Each row below holds a small network's activations on one input, seen along a few directions.
Each table varies a few parts of the input and shows all the possible inputs, shuffled.
Descriptions start from the smaller parts, as in this example, which fits no table here: one of 3 separate values, together with either a single point or one of 11 places around a ring or (one of 5 places around a ring, together with one of 6 places along a line).
Shared parts are said once, and a part with two or three values counts as separate values.
In the rows, 100 means zero.

Other details of the inputs shift rows strongly along two fixed directions, in all tables alike. That doesn't count.

Table:
R1: [117,  80,  95, 127,  84, 102,  90, 114, 115,  95, 104, 104, 100, 100]
R2: [136,  79, 103, 110, 104,  97,  89,  94, 107,  96,  82,  95, 107, 107]
R3: [ 69, 143, 115,  77, 139, 125,  99,  91,  99, 101, 123,  82, 119,  68]
R4: [117,  88,  97, 110,  79,  87,  98, 100,  86,  93,  91,  98,  81, 120]
R5: [113,  79,  87,  99,  79, 105, 105, 103, 101,  99,  90,  95,  78, 120]
R6: [115, 121, 165, 106, 139, 152,  88, 141, 124,  58, 140,  49,  28,  83]
R7: [126,  72,  92, 102,  84, 104, 104,  93, 120, 101,  97,  92,  93, 105]
R8: [129,  90,  98, 119,  82,  87,  99,  92,  97,  94, 100,  91,  87, 112]
R9: [ 65,  99,  39, 100,  67,  83, 118,  50,  82, 144, 111, 134, 171,  92]
R10: [123,  81,  85, 107,  79, 105, 106,  93, 110, 101,  98,  90,  88, 112]
R11: [ 43, 129, 134,  84, 127, 110, 118,  77, 100, 102, 104,  92, 108,  82]
R12: [130,  93,  79, 113,  76, 100,  92, 106,  92,  97, 121,  95,  87, 106]
R13: [122,  82,  99, 104, 105,  93,  81, 107, 104,  97,  73, 113, 100, 113]
R14: [112, 122, 178, 115, 145, 136,  89, 129, 135,  58, 118,  58,  30,  88]
R15: [ 59, 146, 116,  91, 137, 115,  96,  98, 104,  98, 110,  88, 128,  68]
R16: [ 67,  92,  59,  83,  92,  70, 109,  50,  81, 137,  69, 137, 179,  99]
R17: [136,  80,  86,  93,  97, 103,  93,  96, 112, 101,  84,  91, 105, 105]
R18: [128,  84,  92,  90,  99, 100, 105, 134,  84, 103, 104, 115,  95, 127]
R19: [134,  84, 100, 113, 107,  94,  82,  99, 114,  97,  81, 106, 105, 105]
R20: [123,  80, 102, 124,  85,  98, 102,  90, 105,  97,  95,  94,  90, 114]
R21: [119,  88,  82,  94,  75,  94, 102, 105,  92,  95,  95,  91,  75, 119]
R22: [124,  76,  89,  86,  89,  95,  97, 107, 104,  99,  87,  99,  87, 104]
R23: [ 56, 147, 134,  71, 145, 101, 123, 104,  91, 105, 103, 110, 112,  99]
R24: [104,  85,  90, 122,  78, 101,  92, 123,  97,  96,  96, 106,  87, 116]
R25: [111,  75, 104, 115,  92,  94,  92, 104, 110,  97,  85, 115,  88, 113]
R26: [120,  79, 101, 107,  97,  85,  87, 107, 104,  96,  82, 116,  90, 104]
R27: [ 45, 140, 115,  83, 125, 103, 103, 105,  95, 101, 112, 100, 115,  67]
R28: [119,  88,  97, 103,  97,  91, 103, 143,  90, 100,  92, 119, 101, 127]
R29: [110,  96,  86, 117,  74,  90,  88, 125,  88,  92, 101, 104,  84, 114]
R30: [110,  84, 101, 119,  87,  95,  94, 105, 103,  97,  86, 110,  80, 121]
R31: [ 48, 143, 115,  83, 136, 113,  96, 107,  95,  98, 102,  95, 121,  76]
R32: [ 62, 113,  39, 108,  63,  65, 111,  62,  80, 136, 105, 134, 173,  90]
R33: [ 63, 136, 131,  84, 136, 102, 113,  73, 103, 101, 112,  84, 115,  64]
R34: [115,  88,  89, 130,  79, 102,  92, 113, 106,  96, 105, 101,  94, 108]
R35: [ 59, 141, 138,  69, 143, 104, 129, 102,  84, 102, 104,  98, 111, 100]
R36: [130,  91,  83, 102,  77,  95, 103,  97, 102,  96, 103,  84,  81, 111]
R37: [126,  80,  85,  94,  97, 108,  81, 117,  93,  99,  94, 105,  99, 109]
R38: [106,  77,  96, 118,  83, 101,  89, 123, 106,  96,  95, 110,  92, 108]
R39: [118,  91,  78, 104,  74,  98,  92, 113,  82,  97, 112, 102,  81, 114]
R40: [ 62, 138, 115,  67, 128, 108, 117,  76, 109, 107, 113,  80, 115,  63]
R41: [127,  96,  95, 123,  84,  85,  92,  97, 103,  94,  99, 102,  86, 110]
R42: [ 55,  93,  58,  97,  73,  72, 123,  46,  78, 138,  83, 136, 162, 106]
R43: [ 57, 143, 119,  92, 129, 107, 102,  99, 105,  98, 121,  91, 118,  58]
R44: [127,  77,  88,  85,  98, 103,  91, 108, 103,  97,  76,  95,  94, 114]
R45: [113,  81,  85, 109,  78, 109,  94, 113,  90, 101, 108, 104,  84, 116]
R46: [ 50, 146, 125, 100, 126, 109, 114,  72, 107, 103, 115,  93, 108,  79]
R47: [110, 117, 174,  94, 144, 127,  91, 134, 110,  59, 106,  58,  31,  89]
R48: [125,  71, 108, 119,  89,  97, 100,  90, 114,  98,  93,  98,  96, 107]
R49: [ 64, 141, 115,  78, 131, 115, 106,  88,  99, 102, 133,  87, 114,  58]
R50: [125,  78,  89,  96,  90, 101,  87, 118,  94,  98, 105, 107,  88, 100]
R51: [ 44, 134, 119,  78, 124, 123, 110,  93,  96, 103, 127,  92, 104,  75]
R52: [ 56,  86,  46,  76,  72,  77, 125,  49,  92, 143,  85, 135, 166,  97]
R53: [130,  82, 101, 115,  98,  86,  88,  98, 114,  98,  91, 109,  98,  96]
R54: [117,  94,  96, 114,  84,  85,  90, 106,  94,  92,  92, 107,  76, 119]
R55: [127,  82,  93,  79,  99,  95, 116, 123,  93, 102,  87, 107,  94, 130]
Description of these inputs: one of 5 places around a ring, together with either a single point or (one of 2 separate values, together with one of 5 places along a line).
Question: Changing only the place on the ring of 5 turns R23 into R18. The same change can be made to R41. Which row results?
Answer: R12
Question: Changing only the place on the ring of 5 turns R42 into R5. The same change can be made to R2. Which row results?
Answer: R17
Question: Change only the place on the ring of 5 in R37. List by row number the other rows that result.
Answer: R13, R16, R31, R44

Table:
R56: [ 67, 135, 129,  70, 143, 114, 111,  88, 105, 100, 107,  87, 113,  76]
R57: [127,  81, 107, 128,  78, 114,  89, 112, 116,  82, 110,  82,  57, 107]
R58: [ 55, 151, 120, 105, 118, 108, 105,  81, 100,  95, 130,  80, 100,  70]
R59: [135,  78,  98, 120,  82, 119,  85, 117, 113,  85, 116,  80,  63, 100]
R60: [133,  44,  53, 117,  64,  62,  96,  79,  98, 127,  64, 148, 150, 122]
R61: [ 58, 139, 122,  66, 135, 112, 110, 101,  93,  99, 111,  90, 104,  81]
R62: [130,  85, 116, 113,  99, 104,  90, 138,  98,  84,  95, 100,  68, 124]
R63: [ 50, 140, 129,  77, 132, 106, 115,  95,  94,  99, 104,  93,  98,  88]
R64: [ 54, 140, 131,  85, 139, 109, 106,  93,  99,  96, 102,  93, 108,  81]
R65: [141,  92, 102, 130,  86, 107,  80, 120, 107,  81, 115,  82,  67,  98]
R66: [ 60, 136, 137,  79, 139, 108, 115,  83, 107, 100, 100,  90, 107,  83]
R67: [139,  79, 114,  99, 103, 107,  92, 121, 106,  84,  84,  86,  67, 119]
R68: [135,  92, 107, 130,  81, 104,  90, 108, 108,  81, 110,  80,  57, 108]
R69: [132,  81, 102, 128,  83, 117,  80, 124, 115,  82, 115,  84,  67,  97]
R70: [ 49, 108,  52,  73,  84,  72, 130,  58,  73, 146,  91, 139, 175, 102]
R71: [140,  90, 103, 121,  81, 106,  91, 109, 107,  82, 113,  74,  58, 108]
R72: [128,  47,  40,  99,  53,  63, 103,  86,  85, 127,  68, 142, 137, 131]
R73: [135,  83, 111, 105, 104, 104,  83, 140, 104,  82,  92,  98,  71, 112]
R74: [ 53, 108,  46,  72,  87,  74, 124,  63,  73, 146,  95, 142, 180,  97]
R75: [ 50, 138, 115,  91, 112, 122, 114,  79, 106, 100, 130,  74,  94,  71]
R76: [ 41, 107,  48, 107,  68,  78, 114,  42,  91, 141, 108, 134, 174,  78]
R77: [129,  84, 116, 108,  96, 105,  98, 132,  99,  83,  93,  97,  63, 127]
R78: [ 54, 140, 131,  79, 136, 109, 112,  88, 100,  98,  99,  89, 103,  86]
R79: [136,  46,  38, 101,  60,  69,  95,  84,  90, 127,  68, 140, 146, 122]
R80: [ 64, 137, 132,  80, 145, 112, 107,  95, 106,  99, 105,  92, 117,  72]
R81: [144,  91,  99, 119,  84, 109,  84, 114, 108,  82, 117,  77,  63, 102]
R82: [143,  74, 120, 101, 108, 106,  96, 116, 113,  85,  86,  88,  70, 115]
R83: [124,  48,  45, 114,  56,  60,  95,  92,  86, 126,  68, 151, 141, 127]
R84: [134,  86, 110, 107, 102, 107,  87, 144, 100,  84,  99,  98,  72, 119]
R85: [ 59, 141, 125,  79, 141, 112, 102,  99, 100,  98, 104,  90, 113,  76]
Question: Describe the family of inputs behind these rows.
Answer: one of 5 places around a ring, together with either one of 2 separate values or one of 4 places along a line
Question: Changing only the place on the ring of 5 turns R60 into R56. The same change can be made to R83. Which row results?
Answer: R61
Question: Change only the choice among 2 separate values in R59. List by row number the other rows that result.
Answer: R81
Question: Change only the choice among 2 separate values in R65. List by row number the other rows that result.
Answer: R69
Question: Change only the place on the line of 4 in R73. List by row number the other rows that result.
Answer: R80, R84, R85

Table:
R86: [153, 124, 177, 106, 165, 128,  83, 118, 135,  59, 119,  46,  55,  70]
R87: [157,  45, 103, 105,  89,  87, 120, 111, 103,  99,  78, 125,  95, 149]
R88: [147,  61,  69,  93,  70, 107,  95, 135,  96, 103,  98,  96,  86, 119]
R89: [138,  36,  96, 111,  90, 105,  89, 134, 113, 104,  64, 135, 101, 130]
R90: [ 96, 123, 154, 134, 128, 153,  76, 135, 135,  54, 119,  41,  32,  92]
R91: [ 55, 168, 124,  62, 150, 104, 125,  84,  74, 101, 101,  85, 117, 101]
R92: [146, 100, 151,  96, 138, 110,  69, 103, 140,  64, 100,  65,  55,  65]
R93: [139,  38,  93,  91,  96, 112, 109, 120, 113, 101,  69, 117,  87, 137]
R94: [ 38, 175, 147, 101, 136, 126, 132,  63, 105,  90, 135,  49,  93,  76]
R95: [ 26, 167, 143,  72, 142, 104, 109, 116,  89,  89, 130,  81,  91,  49]
R96: [146,  50,  59, 115,  49, 114,  92, 110,  99,  95, 115,  95,  84, 114]
R97: [ 47, 166, 121,  86, 135, 103, 120, 109,  88, 105, 135, 101, 121,  73]
R98: [ 59,  82,  89,  65,  98,  70, 133,  60,  89, 139,  71, 138, 142, 100]
R99: [ 49, 109,  72, 125,  67,  75, 103,  46,  99, 127,  88, 121, 142,  78]
R100: [ 67, 112,  68, 136,  69,  77, 110,  49,  96, 129, 102, 124, 164,  99]
R101: [149,  57,  71,  95,  58,  75,  98, 120,  92,  97,  92, 107,  75, 116]
R102: [ 95,  93,  69,  81, 108,  94,  92,  49, 115, 132,  87, 115, 182,  60]
R103: [ 59,  98,  54, 107,  62,  71, 118,  30,  97, 130,  89, 107, 136,  91]
R104: [ 59, 113,  57,  79, 105,  88,  92,  88,  78, 123,  70, 134, 167, 106]
R105: [ 35, 177, 142, 104, 136, 125, 113,  95,  90,  90, 163,  77,  98,  58]
R106: [152,  76,  83, 124,  62, 101, 100, 103,  96, 100, 127,  96,  73, 121]
R107: [ 67, 113,  68,  62,  94,  65, 110,  62,  71, 128,  64, 123, 141, 105]
R108: [144,  71,  83, 110,  81,  72,  68, 123,  92,  86,  54, 127,  83, 130]
R109: [120, 102, 167, 111, 145, 117, 101, 146, 119,  80, 101,  97,  56, 121]
R110: [107, 113, 130, 117, 110, 148,  70, 144, 115,  70, 141,  66,  41,  86]
R111: [136,  38, 108, 113,  82,  77,  91, 123, 106,  96,  62, 139,  87, 123]
R112: [ 64, 100,  49,  86,  78,  87, 101,  97,  83, 131, 104, 136, 169,  89]
R113: [130,  66,  79, 137,  61,  88,  77, 115,  99,  89, 113, 108,  63,  95]
R114: [113, 106, 129, 115, 104, 147,  90, 110, 130,  71, 111,  43,  42, 106]
R115: [149,  82,  96, 122, 102,  81,  80, 134,  82,  90,  73, 113,  95, 141]
R116: [160,  77,  77, 105,  75,  88, 110, 125,  93, 100, 106, 106,  83, 129]
R117: [ 32, 153, 115,  72, 111, 109, 116,  66,  94, 100, 146,  76,  87,  59]
R118: [ 66, 110,  60,  60, 104,  93, 108,  77,  72, 129,  71, 112, 156, 111]
Question: Describe the family of inputs behind these rows.
Answer: one of 3 separate values, together with either a single point or (one of 2 separate values, together with one of 5 places along a line)
Question: Changing only the choice among 3 separate values turns R104 into R115. The same change can be made to R88. Which row results?
Answer: R116
Question: Which other rows agree with R98 in the choice among 3 separate values? List them by row number.
Answer: R92, R95, R99, R101, R103, R107, R108, R111, R113, R117
Question: Change only the choice among 3 separate values in R112. List by row number the other rows that result.
Answer: R95, R97
Question: Change only the choice among 2 separate values in R89. List by row number the other rows that result.
Answer: R93
